A small network was shown many inputs. Here are its activations along a few directions, one row for each input.
Each table varies a few parts of the input and shows all the possible inputs, shuffled.
A made-up example of a description, with smaller parts first: values(2) and (point or line(9) or (ring(5) and line(6))).
Shared parts are said once, and a part with two or three values counts as separate values.
In the rows, zero is written as 128.

Other details of the inputs vary at random and push rows far along three fixed directions, the same in every table; ignore that.

Rows:
row 1: [ 40 172 157 120 155 160 133 139  84 113 103]
row 2: [141 124 173  88 167 131  91 176  91  79 182]
row 3: [101  97 196 228  99 145 227 122 124  47  86]
row 4: [146 158 146 109 157 135  93 149  94  93 157]
row 5: [143 104  80  77 102 110 111  83 176 190  92]
row 6: [135 170 139 115 147 139 111 136 109 127 128]
row 7: [ 94 140 101 123  90 163 130 116 128 134  88]
row 8: [ 53 192 191 124 151 200 119 144  71  41 115]
row 9: [132 127  62 116 116  94 122  97 152 208 112]
row 10: [136 153 125  99 134 116 101 150 103 125 114]
row 11: [190  56 153 226 129  89 187 134 164  95 195]
row 12: [134 151 146 102 151 152  87 136 105  90 166]
row 13: [153 109  78  72 149  99  76 112 151 198 182]
row 14: [154 145  94  83 123  98 104 135 137 188 100]
row 15: [131 147 115 152 110 144 133 134 109 114 112]
row 16: [101 184 118 104 132 143 117 100 115 140  63]
row 17: [179 100  93  49 135 105  73 126 165 192 169]
row 18: [120  88 102 221  74  89 214 104 157 154  82]
row 19: [140  80 114 200  53 110 214 105 178 143  73]
row 20: [100 173 128 102 132 127 123 121 108 142  55]
row 21: [155  95  88  55 153 100  72 121 173 192 177]
row 22: [ 72 159  93 127  77 158 147 120 118 144  40]
row 23: [105 166 120 140 104 160 139 100 137 134  90]
row 24: [198  50 177 188 163  74 156 173 140  90 226]
row 25: [212  50 104 175  91  77 156 152 150 136 161]
row 26: [ 46 166 104 132 103 146 157 100 144 158  34]
row 27: [169 116 102  88 134 131  75 140 126 141 180]
row 28: [139  90 158 207 129 131 173 119 154  84 174]
row 29: [106 120 171 102 186 142  98 153  98 103 207]
row 30: [114 157 211 117 193 173 102 145  78  45 179]
Each input here is: ring(5) and (values(2) or line(4)).
- Changing only the ring(5) part turns row 10 into row 8. The same change can be made to row 25. Which row results? => row 7
- Change only the line(4) part in row 3. List by row number the other rows that result. => row 2, row 19, row 22
- Start at row 16 and move only the line(4) part, one step at a time. The first step leads to row 6. Which rows follow, in order? => row 4, row 15

Rows:
row 31: [185  96 150 150 156 101 122 168 122 106 205]
row 32: [124 176 128  81 137 145  90 157  92 129 107]
row 33: [ 82 190  79  72 128 131 105  90 142 208  51]
row 34: [120 137 119 104 112 148 113 137 119 127 113]
row 35: [202  62  79 116  81  88 132 108 188 174 130]
row 36: [103 143 209 182 135 179 161 170  74  22 143]
row 37: [118 147 144  55 181 144  62 137  98 115 171]
row 38: [196  79 119 127 105 100 132 128 159 135 147]
row 39: [108 129 210 155 179 171 127 154  99  36 203]
row 40: [173  80 148 143 149 115 120 156 133  99 219]
row 41: [156 130 113  51 178 104  61 153 120 180 190]
row 42: [ 62 153 167 184 123 166 181 104 123  93  91]
row 43: [121 103 141 235  89 121 218 118 144 113 103]
row 44: [166  87 100 129 120  89 138 103 176 181 143]
row 45: [112 174 159  98 176 149  91 143 101 104 151]
row 46: [ 73 166 115 202  77 153 189 103 132 118  47]
row 47: [190  61 163 176 138  97 152 136 134  80 197]
row 48: [ 86 144 163 172  97 176 173 117 120  72  81]
row 49: [177  86 149 143 152 110 118 159 129 102 216]
row 50: [116 116 121  62 159  85 103 143 139 177 118]
row 51: [ 75 213 187 109 192 175  98 154  70  73 130]
row 52: [119 129 211 153 178 156 129 156  78  31 189]
row 53: [ 65 141 187 190 136 175 180 115 114  68 121]
row 54: [233  17  54 195  50  39 182 100 202 186 133]
row 55: [106 120 119 139 120 135 142 119 137 144 130]
row 56: [ 91 139 149 157 133 148 152 130 114 113 129]
row 57: [167 112 117 168  81 111 169 117 152 131  84]
row 58: [136 173 146  60 190 125  62 151  82 123 149]
row 59: [ 83 187  72  68 119 143  90  87 146 189  61]
row 60: [188  58 116 126 135 100 110 143 159 135 220]
row 61: [131 165  99 109 101 130 120 136 117 153  68]
row 62: [131 159  86  63 112 131  85 132 122 170  90]
row 63: [ 76 152 116 194  76 149 186  99 117 109  43]
row 64: [193  52 116 125 132  90 113 141 143 130 208]
row 65: [102 170  86  50 142 141  70 104 141 179 108]
row 66: [ 90 135 118 110 133 148 117 122 129 148 132]
row 67: [123  80 138 172 113 130 168 101 167 125 148]
row 68: [164 115 104  53 162 105  58 148 112 154 184]
row 69: [101 187 121  73 153 138  84 120  97 140  93]
row 70: [133 106 103 235  53 107 217  99 146 123  54]
row 71: [159 141  56  69  86 104 100 100 165 208  61]
row 72: [ 39 168  99 118 103 123 155 120 123 173  14]
- Changing only one part turns row 58 into row 70. The same change can be made to row 59. Which row results? => row 49
- Changing only one part turns row 72 into row 50. The same change can be made to row 34. Which row results? => row 48
- Describe the family of inputs behind these rows. => values(2) and (point or (line(4) and line(5)))
- Change only the values(2) part in row 54. List by row number the other rows that result. => row 69
